Each row below holds a small network's activations on one input, seen along a few directions.
Each table varies a few parts of the input and shows all the possible inputs, shuffled.
A made-up example of a description, with smaller parts first: one of 6 places along a line, together with either a single point or one of 9 places along a line or (one of 2 separate values, together with one of 8 places around a ring).
Shared parts are said once, and a part with two or three values counts as separate values.

Other details of the inputs vary at random and push rows far along two fixed directions, the same in every table; ignore that.

A family of inputs:
r1: [-13   9  -3  20 -10  -1  -3  29 -33   1   8]
r2: [ 18 -13  -5   2   4  -1   5 -17  14  -6   1]
r3: [ -6   4  27 -48   0  21   2 -13  24  15 -10]
r4: [  3   2   8  26  -6   7   6  27 -17  -5  12]
r5: [-10  11  11  23  -8  -4  -2  31 -17 -14   8]
r6: [-3 -6 10 -1  8  4  1  7  2 11 -4]
r7: [ 23  -9 -16  36  -7 -12   5  19  -7 -17  12]
r8: [-4  5  3  1 -1  5 -6 -6 -2 -3  2]
r9: [-22  19  17  -3 -12  10  -2  20 -12   0   4]
r10: [ -3 -10  18 -40  11  10  -5 -16  21  20 -14]
r11: [ -1   1  -9 -13   0  -3  -6  -8  -2   5  -6]
r12: [  5  -1 -25  48  -7 -14   2  14 -24 -19  14]
r13: [ 14  -9   4 -10   1   4  -1 -10  12   1   1]
r14: [ 35 -20 -38  -3   8 -21 -11 -49  32 -17  -7]
r15: [ 24 -13 -22  33   1 -13  13   3   5 -20  10]
r16: [-10   7   8  31  -4  -4   2  21 -16 -16   9]
r17: [-28  19  35   2  -4  15  -3  26 -17   1   4]
r18: [-15   8  24 -42  10  11  -1 -26  28   3 -11]
r19: [  0   3   5  -7   4  -3  -4  -9  15 -10  -5]
r20: [ -7   3   1 -46   6   7  -6 -30  19  16 -17]
r21: [-6  4  2  3 -2  2 -3 -7 -1 -5  2]
r22: [-12  -1  11   6   4   2  11  22  -1   6   1]
r23: [ 20  -8 -38  41  -7 -23  -4   5 -12 -22   9]
r24: [  5  -3 -19  -2   3  -7   2 -22  11  -8  -2]
r25: [ -7   7  16  -5  -7   9   3  23 -18  17   4]
r26: [  6  -3  10 -44   3   7  -1 -20  18  22 -13]
r27: [ 46 -25 -41  -2  13 -23   3 -44  32  -5  -9]
r28: [-15   4  20  -1  -2   7   6  31  -6  12  -2]
r29: [ 24 -13 -28  12   4 -16 -10 -28  13 -16   1]
r30: [-23  18  13  -5 -12  11  -1  21 -17   4   2]
r31: [-34  18  22  -9  -8  16   1  21 -27  15   1]
r32: [  4   2 -22  45  -5 -15   6  14 -12 -24  15]
r33: [  7  -2 -28  49  -3 -14   0  19 -30 -12  11]
r34: [-9  6 17 -8  1  4 -8  2  2 -4 -2]
r35: [ 27 -16 -36   5   6 -17 -11 -36  14 -12  -3]
r36: [ -7  -5  23 -46   8  11  -4 -10  22  22 -16]
r37: [-15   9  20  -4  -7  12  10  23 -18  17   4]
r38: [-14  12  24  -3  -7  15   6  26 -21  21   4]
r39: [ 21 -25 -17   3  16 -12   3 -25  23  -2  -9]
r40: [ -8   3  17 -44   6  13   8 -17  17  23 -10]
r41: [  9  -5 -17   1   4  -3  -7 -24   5  -4  -2]
r42: [-21  12   2   0  -3   4   5  14 -16   5   2]
Description of these inputs: one of 6 places around a ring, together with either one of 3 separate values or one of 4 places along a line.
The inputs of r6 and r39 match in every part but the place on the ring of 6. If r38 is changed in the same way as r6 into r39, which row does it become?
> r37
The inputs of r31 and r20 match in every part but the place on the ring of 6. If r16 is changed in the same way as r31 into r20, which row does it become?
> r19
A walk changes only the place on the line of 4. It starts at r33 and steps to r41. List the rest of the walk in order.
> r8, r17
Change only the place on the ring of 6 in r21. List by row number the other rows that result.
> r8, r9, r14, r29, r32
Change only the choice among 3 separate values in r25. List by row number the other rows that result.
> r10, r13

A family of inputs:
r43: [ -6   4  -6 -13   6  -2 -11 -31  13  -9  -6]
r44: [-18   6  38 -12   1  17  10  27  -2  15  -1]
r45: [-23  21  12   2 -10   8 -10   6 -15 -10   7]
r46: [  1   1 -13  27  -9  -5   7  25 -21  -2   9]
r47: [-10  11   9 -25  -1   5  -9 -22  13  -4  -5]
r48: [  7  -8  -4 -21   5   1  -4 -19  13  11  -9]
r49: [ 15 -14   3 -21   8   3  10 -12  18  19  -8]
r50: [  9  -6  18 -19   5   8   4  -8  21   4  -5]
r51: [ -8   8 -10  21  -9  -4  -7  13 -27  -5   7]
r52: [ 22 -19 -20  21  10 -17   5  -9  14 -15   0]
r53: [-19  13  33  -5  -8  15   4  29 -10   3   6]
r54: [ -3  -1   5 -16   7   3  -2 -15  17   0  -7]
r55: [  2  -2  -7 -22   4  -1  -8 -24   8   7 -10]
r56: [ 15 -11 -15  36  -2 -12   6  25 -16  -3   9]
r57: [  2   0 -11 -23   3   0  -4 -25   9   6  -8]
r58: [ -2  -2  21  -1  -2  10   8  30 -10  19   2]
r59: [  2  -1 -14   2   6  -9  -5 -20  10 -13  -3]
r60: [ 26 -12 -52  35   2 -25  -5 -23  -4 -21   5]
r61: [-21  17  25  -2 -10  14  -1  24 -12  -1   7]
r62: [ 10  -6 -13  35  -5  -9  12  30 -20  -2  11]
What is each input in this table made of?
> one of 4 places along a line, together with one of 5 places along a line
The inputs of r56 and r55 match in every part but the place on the line of 5. If r53 is changed in the same way as r56 into r55, which row does it become?
> r47
Change only the place on the line of 4 in r58. List by row number the other rows that result.
> r44, r49, r50
Change only the place on the line of 5 in r62. List by row number the other rows that result.
> r46, r49, r57, r60
